A small network was shown many inputs. Here are its activations along a few directions, one row for each input.
Each table varies a few parts of the input and shows all the possible inputs, shuffled.
Descriptions start from the smaller parts, as in this example, which fits no table here: one of 5 places around a ring, together with either a single point or one of 9 places around a ring or (one of 3 separate values, together with one of 6 places along a line).
Shared parts are said once, and a part with two or three values counts as separate values.
In the rows, 128 means zero.

Other details of the inputs shift rows strongly along three fixed directions, in all tables alike. That doesn't count.

A family of inputs:
row 1: [129 127 115 107 122 130 133 117 140 142 149 109]
row 2: [127 138 126 130 111 130 132 136 121 128 129 136]
row 3: [131 133 128 137 141 130 127 137 130 116 134 132]
row 4: [128 124 123 114 128 129 127 111 135 142 150 111]
row 5: [134 130 129 133 127 145 125 126 131 129 126 134]
row 6: [129 145 140 131  95 157 113 136 113 124 103 125]
row 7: [130 135 128 146 117 136 128 133 123 117 129 144]
row 8: [128 153 138 126  96 157 123 140 113 130 105 131]
row 9: [126 127 122 116 130 129 129 110 134 139 148 106]
row 10: [124 119 119 112 124 130 125 117 142 137 148 109]
row 11: [134 129 129 136 140 131 127 137 128 117 135 135]
row 12: [135 138 130 147 134 143 126 135 121 125 129 133]
row 13: [130 131 121 139 123 122 136 137 117 119 133 136]
row 14: [129 128 115 151 153 115 141 145 129 118 132 145]
row 15: [122 126 125 143 122 123 129 138 124 117 134 136]
row 16: [142 118 125 113 128 130 131 112 154 140 144 113]
row 17: [122 117 121 114 112 121 128 115 129 130 149 110]
row 18: [130 123 124 142 136 133 127 138 130 122 132 134]
row 19: [126 126 122 118 114 116 127 108 126 135 149 111]
row 20: [127 124 123 158 142 105 134 137 116 112 137 148]
row 21: [127 126 123 143 138 133 130 137 129 119 130 128]
row 22: [125 134 128 144 125 121 129 132 120 122 136 138]
row 23: [130 123 117 111 127 130 137 116 134 140 147 108]
row 24: [125 121 119 155 153 117 133 145 132 113 132 143]
row 25: [133 118 120 156 155 120 137 134 129 115 131 149]
row 26: [138 116 125 112 127 129 129 121 153 139 144 106]
row 27: [132 151 141 126 108 173 114 129 125 133 103 128]
row 28: [129 152 147 124  99 156 115 138 113 122 108 129]
row 29: [121 126 125 115 112 117 128 112 131 138 153 118]
row 30: [123 126 126 142 120 122 128 138 125 118 135 140]
row 31: [130 120 118 158 139 106 136 132 122 108 132 151]
row 32: [102 128 164  93 141 118 109 124 111 160  31 138]
row 33: [134 131 120 136 134 134 134 137 127 127 133 133]
row 34: [130 123 126 148 140 107 133 140 118 104 138 145]
row 35: [133 152 136 128  96 155 122 137 110 128 103 127]
row 36: [128 121 119 113 125 131 127 108 144 139 147 116]
row 37: [126 116 121 114 126 132 129 116 138 136 147 106]
row 38: [128 135 125 144 140 130 127 133 128 126 134 133]
row 39: [127 121 120 115 128 133 131 106 140 136 145 110]
row 40: [135 133 134 128 132 142 124 133 125 122 128 125]
row 41: [128 124 125 111 114 117 127 113 128 125 149 110]
row 42: [101 102 144  78 157  87 127 106 127 150  81 115]
row 43: [128 131 131 136 123 120 128 137 123 114 137 141]
row 44: [102 103 134 121 180  73 142 134 117 137  63 151]
row 45: [124 104 143  83 149  95 128 112 146 150 103 112]
row 46: [147 153 149 126 111 167 114 137 131 139 102 123]
row 47: [127 128 126 142 121 124 130 129 127 120 134 147]
row 48: [130 123 126 148 159 109 131 145 129 111 128 150]
row 49: [126 119 121 114 113 123 130 106 131 132 148 116]
row 50: [148 151 142 124 111 165 122 145 132 137  99 126]
Each input here is: one of 5 separate values, together with either a single point or one of 4 places along a line or one of 5 places around a ring.
Q: The inputs of row 21 and row 42 match in every part but the choice among 5 separate values. If row 24 is changed in the same way as row 21 into row 42, which row does it become?
A: row 3
Q: The inputs of row 20 and row 13 match in every part but the choice among 5 separate values. If row 46 is changed in the same way as row 20 into row 13, which row does it become?
A: row 50
Q: Which other rows does row 15 become when the choice among 5 separate values takes its other values? List them by row number.
A: row 7, row 8, row 22, row 28
Q: Which other rows does row 32 become when the place on the ring of 5 takes its other values? List them by row number.
A: row 4, row 9, row 12, row 38

A family of inputs:
row 51: [ 87  97 154  60 152  81 122 109 103 137  66  90]
row 52: [122 119 120 108  81  77 145 109 117 123 161 122]
row 53: [101  98 122  72 172 113 145  86 144 191  49 128]
row 54: [147 124 121 125  71 183 103  91 164 134 210  81]
row 55: [172 107 102 165 201 116 154 161 162  79 178 139]
row 56: [149 181 165 133  31 179 104 154  98 123  68 140]
row 57: [115 102 135  73 133 105 119 107 131 134 123  68]
row 58: [111 132  80 181 137 132 154 118 105 118 175 135]
row 59: [112  84  92 130 187  86 161 102 148 163 114 136]
row 60: [137  95  86 130 179  89 163 144 184 124 194 140]
row 61: [102 122 105 159 149 120 139 119 107 143  96 141]
row 62: [143 188 151 111 109 183 106 145 128 151 141 105]
row 63: [122  83 137  94 161 106 122  90 173 145 115 136]
row 64: [142 186 129 134 122 199 119 105 111 166 131 106]
row 65: [152 104 128 151 143  66 154 153 143 116 106 178]
row 66: [185 183 137 136 123 199 111 136 132 108 209  73]
row 67: [139 123 166  66 106 111 131 124 139 160  30 151]
row 68: [137 182 155 130  89 210 100 161  75  84 103 116]
row 69: [124 106 118 149 178  92 146 172 152 126 111 164]
row 70: [111 126 123 159 151 139 133 135 106 154  53 151]
row 71: [121 134 129  78  78 163 115 125 151 169 143  76]
row 72: [113 117  99 108 107 112 133 123 152 138 196  90]
row 73: [ 89 100 141 105 118 102 110  85 123 132 128 121]
row 74: [121 102 115 158 126 110 116 106 145 107 183 128]
row 75: [132 160 134  90  31 148 123 110  99 123 153 114]
row 76: [104 108 114 110 105 120 116  76 127 113 207 110]
row 77: [169 132 131 173 167 152 132 180 136  85 121 141]
row 78: [107 124  67 194 163 108 163 123  95  98 191 160]
row 79: [176 179 149 177 119 127 129 160 112 107 139 167]
row 80: [152 108 111 112  81  91 145 110 154 139 186 106]
row 81: [143 132 159 172 135 166 103 151 136 111  71 177]
row 82: [139 161 176 156 149 155  91 130 115 125  92 159]
row 83: [144 129 152 163 161 140 117 182 111  97  66 141]
row 84: [ 98 137 131 181 155 101 135 190  94  94  91 185]
row 85: [ 63 116 144  35 112  95 119 106 106 165  83 105]
Q: Describe the family of inputs behind these rows.
A: one of 5 separate values, together with either a single point or one of 6 places along a line
Q: The inputs of row 62 and row 82 match in every part but the choice among 5 separate values. If row 85 is changed in the same way as row 62 into row 82, which row does it become?
A: row 76
Q: Which other rows does row 81 become when the choice among 5 separate values takes its other values? List them by row number.
A: row 59, row 65, row 69, row 77
